These are the activations of a small network on made-up records, seen along a few directions, one row for each record.
After each row come some of the record's fields: LEROZ, LIZI, GIT, BIREK, LOKE.
A field that a record lacks is written absent.
The largest differences between rows may come from other fields.
(in the rows, 500 means zero)
Strong random noise was added to every row along 2 fixed directions; ignore it. To show where, here is one row again and again, with new noise each time:
[482 386 487 563 356 454 548 521 487 473 550 454 426 562]
[469 379 474 674 324 455 551 518 406 421 541 392 428 599]
[457 490 491 651 230 426 621 532 406 414 576 424 376 605]
[480 452 501 516 312 437 587 529 512 484 573 490 395 555]

[558 379 500 379 456 451 516 572 555 569 561 519 444 420] : LEROZ: kupe / LIZI: garib / GIT: lafak / BIREK: nale / LOKE: tafu
[498 349 471 572 576 567 494 456 451 459 498 454 635 550] : LEROZ: kupe / LIZI: tekov / GIT: absent / BIREK: absent / LOKE: novuz
[475 469 487 416 538 477 505 496 474 495 514 583 473 564] : LEROZ: vimim / LIZI: mefum / GIT: absent / BIREK: absent / LOKE: mok
[516 412 551 339 435 475 656 449 464 533 696 504 529 553] : LEROZ: vimim / LIZI: tekov / GIT: absent / BIREK: absent / LOKE: tafu
[435 447 520 571 627 566 465 407 380 493 563 433 544 502] : LEROZ: vimim / LIZI: mefum / GIT: absent / BIREK: absent / LOKE: novuz
[475 598 506 328 608 470 546 564 601 604 584 530 427 378] : LEROZ: kupe / LIZI: mefum / GIT: absent / BIREK: absent / LOKE: novuz
[522 471 411 603 621 552 439 439 382 450 486 453 612 612] : LEROZ: vimim / LIZI: tekov / GIT: absent / BIREK: absent / LOKE: novuz
[422 300 413 822 444 534 496 484 193 245 491 297 603 706] : LEROZ: kupe / LIZI: mefum / GIT: absent / BIREK: absent / LOKE: mok
[449 690 523 847 386 517 563 470 256 289 439 341 473 635] : LEROZ: vimim / LIZI: vosur / GIT: absent / BIREK: absent / LOKE: mok
[426 214 446 808 568 514 342 531 265 424 490 240 518 577] : LEROZ: vimim / LIZI: mefum / GIT: absent / BIREK: absent / LOKE: novuz
[499 382 477 317 655 502 423 512 589 580 516 649 531 461] : LEROZ: kupe / LIZI: mefum / GIT: absent / BIREK: absent / LOKE: novuz
[494 739 538 543 437 498 542 540 500 493 521 484 478 436] : LEROZ: kupe / LIZI: vosur / GIT: absent / BIREK: absent / LOKE: novuz
[524 631 559 322 289 429 694 468 538 485 624 593 479 528] : LEROZ: vimim / LIZI: tekov / GIT: absent / BIREK: absent / LOKE: dol
[481 851 532 635 363 441 657 515 374 462 507 506 386 591] : LEROZ: vimim / LIZI: vosur / GIT: absent / BIREK: absent / LOKE: novuz
[563 562 417 712 733 583 373 481 392 467 383 356 605 530] : LEROZ: vimim / LIZI: tekov / GIT: absent / BIREK: absent / LOKE: novuz
[501 300 570 213 488 435 506 522 706 592 517 671 487 463] : LEROZ: vimim / LIZI: garib / GIT: lafak / BIREK: gari / LOKE: mok
[431 774 528 448 389 496 611 554 545 545 533 561 454 449] : LEROZ: kupe / LIZI: mefum / GIT: absent / BIREK: absent / LOKE: novuz
[556 638 494 597 584 560 541 408 320 402 528 508 541 585] : LEROZ: vimim / LIZI: tekov / GIT: absent / BIREK: absent / LOKE: tafu
[552 356 539 476 657 512 497 440 440 499 603 448 575 458] : LEROZ: kupe / LIZI: vosur / GIT: absent / BIREK: absent / LOKE: tafu
[440 478 430 835 631 498 381 523 372 446 381 281 516 508] : LEROZ: kupe / LIZI: vosur / GIT: absent / BIREK: absent / LOKE: novuz
[525 291 508 445 389 464 608 431 503 457 529 520 584 662] : LEROZ: vimim / LIZI: tekov / GIT: absent / BIREK: absent / LOKE: mok
[508 433 561 367 501 507 672 364 484 483 690 617 540 604] : LEROZ: vimim / LIZI: tekov / GIT: absent / BIREK: absent / LOKE: novuz
[484 892 522 416 293 441 564 653 659 534 456 582 291 315] : LEROZ: kupe / LIZI: garib / GIT: lafak / BIREK: nale / LOKE: mok
[516 652 534 466 387 529 673 426 512 441 534 642 514 608] : LEROZ: vimim / LIZI: tekov / GIT: absent / BIREK: absent / LOKE: novuz
[551 498 527 329 826 512 363 513 647 664 447 576 545 368] : LEROZ: vimim / LIZI: vosur / GIT: absent / BIREK: absent / LOKE: novuz
[583 389 507 401 612 574 415 501 566 543 503 512 526 366] : LEROZ: kupe / LIZI: garib / GIT: lafak / BIREK: nale / LOKE: tafu
[499 610 524 587 373 512 499 602 406 484 459 437 437 447] : LEROZ: vimim / LIZI: garib / GIT: lafak / BIREK: nale / LOKE: tafu
[501 600 505 465 508 489 665 442 425 506 589 565 496 565] : LEROZ: vimim / LIZI: tekov / GIT: absent / BIREK: absent / LOKE: novuz
[501 399 499 611 427 498 505 457 458 504 414 519 511 605] : LEROZ: vimim / LIZI: garib / GIT: lafak / BIREK: gari / LOKE: novuz
[519 291 510 390 613 477 421 474 582 565 560 466 517 499] : LEROZ: vimim / LIZI: vosur / GIT: absent / BIREK: absent / LOKE: mok
[517 766 570 167 334 361 619 650 708 624 618 631 363 360] : LEROZ: kupe / LIZI: vosur / GIT: absent / BIREK: absent / LOKE: tafu
[488 541 567 377 444 429 553 419 534 492 576 573 487 518] : LEROZ: kupe / LIZI: vosur / GIT: absent / BIREK: absent / LOKE: mok
[527 814 564 243 203 377 700 607 697 612 544 781 304 446] : LEROZ: kupe / LIZI: garib / GIT: lafak / BIREK: nale / LOKE: novuz
[545 526 561 429 563 497 532 424 436 475 639 515 527 487] : LEROZ: vimim / LIZI: vosur / GIT: absent / BIREK: absent / LOKE: tafu
[522 601 569 390 619 563 409 565 628 624 471 516 464 311] : LEROZ: vimim / LIZI: garib / GIT: lafak / BIREK: gari / LOKE: novuz
[522 286 454 749 491 550 396 414 405 368 325 445 600 582] : LEROZ: kupe / LIZI: garib / GIT: lafak / BIREK: nale / LOKE: mok
[519 409 509 533 446 489 486 456 488 508 491 560 496 563] : LEROZ: vimim / LIZI: garib / GIT: lafak / BIREK: nale / LOKE: novuz
[529 470 505 516 526 530 551 331 469 443 496 531 594 567] : LEROZ: kupe / LIZI: tekov / GIT: absent / BIREK: absent / LOKE: mok
[552 750 495 412 647 585 581 359 393 473 593 614 531 533] : LEROZ: vimim / LIZI: tekov / GIT: absent / BIREK: absent / LOKE: tafu
[471 568 517 509 404 527 603 471 457 487 531 510 539 579] : LEROZ: vimim / LIZI: tekov / GIT: absent / BIREK: absent / LOKE: novuz

Here are new rows. What are their fields?
[464 175 483 637 277 411 435 598 444 428 435 370 498 540] : LEROZ: kupe / LIZI: garib / GIT: lafak / BIREK: nale / LOKE: mok
[457 597 490 488 504 519 355 619 667 612 343 575 488 338] : LEROZ: kupe / LIZI: garib / GIT: lafak / BIREK: nale / LOKE: novuz
[560 754 500 310 375 441 630 491 649 553 493 743 494 550] : LEROZ: kupe / LIZI: tekov / GIT: absent / BIREK: absent / LOKE: novuz
[482 563 518 466 448 500 510 513 509 421 469 579 492 547] : LEROZ: vimim / LIZI: mefum / GIT: absent / BIREK: absent / LOKE: mok
[464 567 481 442 559 510 484 428 419 450 519 560 510 528] : LEROZ: kupe / LIZI: mefum / GIT: absent / BIREK: absent / LOKE: mok
[535 469 545 361 625 599 509 437 594 550 578 578 547 450] : LEROZ: vimim / LIZI: tekov / GIT: absent / BIREK: absent / LOKE: novuz
[506 157 455 512 491 502 351 517 521 500 464 350 486 462] : LEROZ: vimim / LIZI: garib / GIT: lafak / BIREK: nale / LOKE: mok
[519 530 470 639 417 502 486 572 500 500 438 401 503 517] : LEROZ: vimim / LIZI: tekov / GIT: absent / BIREK: absent / LOKE: novuz
[559 512 563 342 512 519 465 440 659 579 458 687 507 495] : LEROZ: vimim / LIZI: garib / GIT: lafak / BIREK: nale / LOKE: novuz
[472 553 522 665 325 400 586 455 396 352 517 498 484 651] : LEROZ: kupe / LIZI: vosur / GIT: absent / BIREK: absent / LOKE: mok
[544 344 436 466 835 593 136 628 692 683 288 398 562 216] : LEROZ: kupe / LIZI: garib / GIT: lafak / BIREK: nale / LOKE: novuz
[489 388 521 490 409 488 605 442 433 495 611 470 554 612] : LEROZ: vimim / LIZI: tekov / GIT: absent / BIREK: absent / LOKE: novuz
[558 266 524 117 539 441 346 660 901 694 394 642 499 313] : LEROZ: kupe / LIZI: garib / GIT: lafak / BIREK: nale / LOKE: mok
[492 593 493 496 517 563 532 505 511 530 441 545 536 502] : LEROZ: vimim / LIZI: tekov / GIT: absent / BIREK: absent / LOKE: novuz
[482 528 567 451 383 469 539 509 412 518 638 466 415 400] : LEROZ: kupe / LIZI: garib / GIT: lafak / BIREK: nale / LOKE: tafu
[428 571 508 305 373 386 569 573 561 552 574 532 366 446] : LEROZ: kupe / LIZI: mefum / GIT: absent / BIREK: absent / LOKE: mok
[483 638 512 628 486 481 478 621 477 507 447 391 459 478] : LEROZ: vimim / LIZI: vosur / GIT: absent / BIREK: absent / LOKE: novuz
[471 700 589 538 356 465 656 441 417 465 649 506 435 528] : LEROZ: vimim / LIZI: vosur / GIT: absent / BIREK: absent / LOKE: novuz
[488 589 552 420 397 439 436 655 636 613 444 547 416 391] : LEROZ: vimim / LIZI: garib / GIT: lafak / BIREK: nale / LOKE: novuz
[462 522 536 689 355 451 551 528 395 395 503 439 525 621] : LEROZ: vimim / LIZI: vosur / GIT: absent / BIREK: absent / LOKE: novuz
